A small network was shown many inputs. Here are its activations along a few directions, one row for each input.
Each table varies a few parts of the input and shows all the possible inputs, shuffled.
A made-up example of a description, with smaller parts first: one of 3 separate values, together with either a single point or one of 11 places along a line or (one of 6 places along a line, together with one of 8 places around a ring).
Shared parts are said once, and a part with two or three values counts as separate values.
In the rows, zero is written as 128.

Rows:
x1: [206 177 147 111 149 102 171  98 152 152 142 158 130 157  70]
x2: [ 95 160 143 119  94 123 144 114 144 106 115 116 137 177 151]
x3: [100 163 128 118 109 119 128 150 124 112 125 125 144 182 130]
x4: [131 105 148 140 164 139 108 148 116 155 123 114 140 129 124]
x5: [101 174 132 118 128 126  94 142 127 122 142 134 146 160 123]
x6: [236 155  92 101 163 180 118  68  87 149 117 135  79 108 158]
x7: [122  97 153 161 127 145 158 119 134 145  96 109 122 151 149]
x8: [103 103 113 139 125 106 115 144 112 105 139 125 123  74 104]
x9: [104  97 107 147 105  97 142 156 118  96 112 123 122  93 116]
x10: [113 168 129 100 122 135  90 124 152 131 169 149 133 148 145]
x11: [119 100 107 124 116 124 115 127 133 109 165 141 127  57 122]
x12: [ 95  90 113 143  94 113 160 120 141  86  97 120 117  92 125]
x13: [126 105 141 151 143 137 143 159 117 155 103 108 133 147 132]
x14: [141  97 140 121 155 146 106 123 133 169 148 136 138 116 145]
Q: What do these inputs look like to the network?
A: either one of 2 separate values or (one of 3 separate values, together with one of 4 places along a line)
Q: A walk changes only the place on the line of 4. It starts at x2 and steps to x3. List the rest of the walk in order.
A: x5, x10

Rows:
x15: [  9 101 119 103  80 124  80 167 149  86 161 116 146  96 162]
x16: [ 60  89 141 144  92  71 147 164 170  89 173 153 166  92  83]
x17: [131 134 143 110 137 167 101 118 128 172 132 128 150 193 197]
x18: [147 161 138 131 130 158 123 139 123 162 123 132 124 195 172]
x19: [228 155  97  96 119 136 154  40 114  97 131 144  65  80 130]
x20: [188 181 137 100 155 121 119  82 168 159 188 168 130 126  76]
x21: [171 132 162 129 144 129 166 122 162 189 139 142 137 176 109]
x22: [133  31 143 175 177 164 113 156 100 162  84  98 122  75 127]
x23: [198 206 124  86 153 108 115  99 143 134 154 159 128 138  82]
x24: [165 210 112  92 143 159  78 104 130 129 168 162 117 141 140]
x25: [ 58 106 167 143 122 153  95 130 137 131 105  87 150 171 178]
x26: [ 84  19  84 160 146 112  84 178 106 117 139 128 107   9 125]
x27: [ 45 133  98 130  74  85 126 178 117  65 139 119 152 116 103]
x28: [145 187 117  70 154 165  56  82 130 141 176 161 136 136 163]
x29: [103 129 167 153 132  92 165 147 134 128  84 104 145 168  98]
x30: [207 113 100 128 124 152 203  83 127 127  83 116  87 131 157]
x31: [182 211 107  81 144 138  98 101 114 118 153 158 121 155 100]
x32: [157 164 130 116 135 137 146 138 106 152 109 131 124 206 135]
x33: [175 158 148 115 145 111 164 138 137 165 108 134 131 187 116]
x34: [ 68 120 121 135  85  55 142 178 145  71 141 134 165 101  87]
x35: [ 91  75  77 150  51  89 166 107 128  54  96 131  98  37 122]
x36: [ 73 135 156 169 118 139 119 148 127 122 100  93 130 176 156]
x37: [217 115 110 112 198 162  80  95  74 180 177 140 101  38 128]
x38: [211  65 127 141 188 180 121 141  88 199 121 111 126  92 148]
x39: [ 83 138 146 155 123 120 144 145 105 113  84  92 137 188 117]
x40: [ 98 101 187 163 135 107 169 134 157 148 116 120 150 157  95]
x41: [ 28 128 107 135  73 109 105 182 139  78 155 121 136 103 143]
x42: [129  89 120 164 107 141 204  90 125  98  46 102 100 103 136]
Q: Changing only one part turns x34 into x29. The same change can be made to x26. Which row results?
A: x22
Q: What do these inputs look like to the network?
A: one of 4 places along a line, together with either one of 2 separate values or one of 5 places along a line
Q: List by row number the other rows that have the place on the line of 4 in common with x37.
A: x19, x20, x23, x24, x28, x31
Q: List by row number the other rows that have the place on the line of 4 in common with x18.
A: x17, x21, x30, x32, x33, x38

Rows:
x43: [ 94 100 105 140  91  83 153 136 136  74 122 132 121  70  95]
x44: [120 171 144 109 144 138  88 139 138 151 160 141 149 173 132]
x45: [160 136 110 105 150 136  88 117 120 140 175 152 122  83 122]
x46: [157 101 143 133 173 162 106 133 111 178 125 117 129 128 147]
x47: [ 97 111 100 123 112 124  98 135 121  96 151 132 123  67 131]
x48: [ 53 127 142 144  80  84 160 157 153  86 115 119 154 154 107]
x49: [ 92  72 130 155 130 146 119 153 110 135 103 102 130 116 159]
x50: [215 138 143 131 165 161 161  84 117 173  95 123 105 160 136]
x51: [ 56 138 137 126 103 120 101 156 141 110 139 122 149 154 147]
x52: [ 88  68 138 176 107 110 175 156 129 113  81  99 127 117 123]
x53: [221 169 104  95 142 137 144  74 127 135 140 157  99 114 115]
x54: [183 206 141 100 138 134 143  97 134 146 129 141 127 201 123]
Q: Changing only one part turns x53 into x47. The same change can be made to x54. Which row results?
A: x51
Q: What do these inputs look like to the network?
A: one of 3 separate values, together with one of 4 places along a line
Q: Change only the place on the line of 4 in x50. List by row number the other rows that result.
A: x46, x49, x52
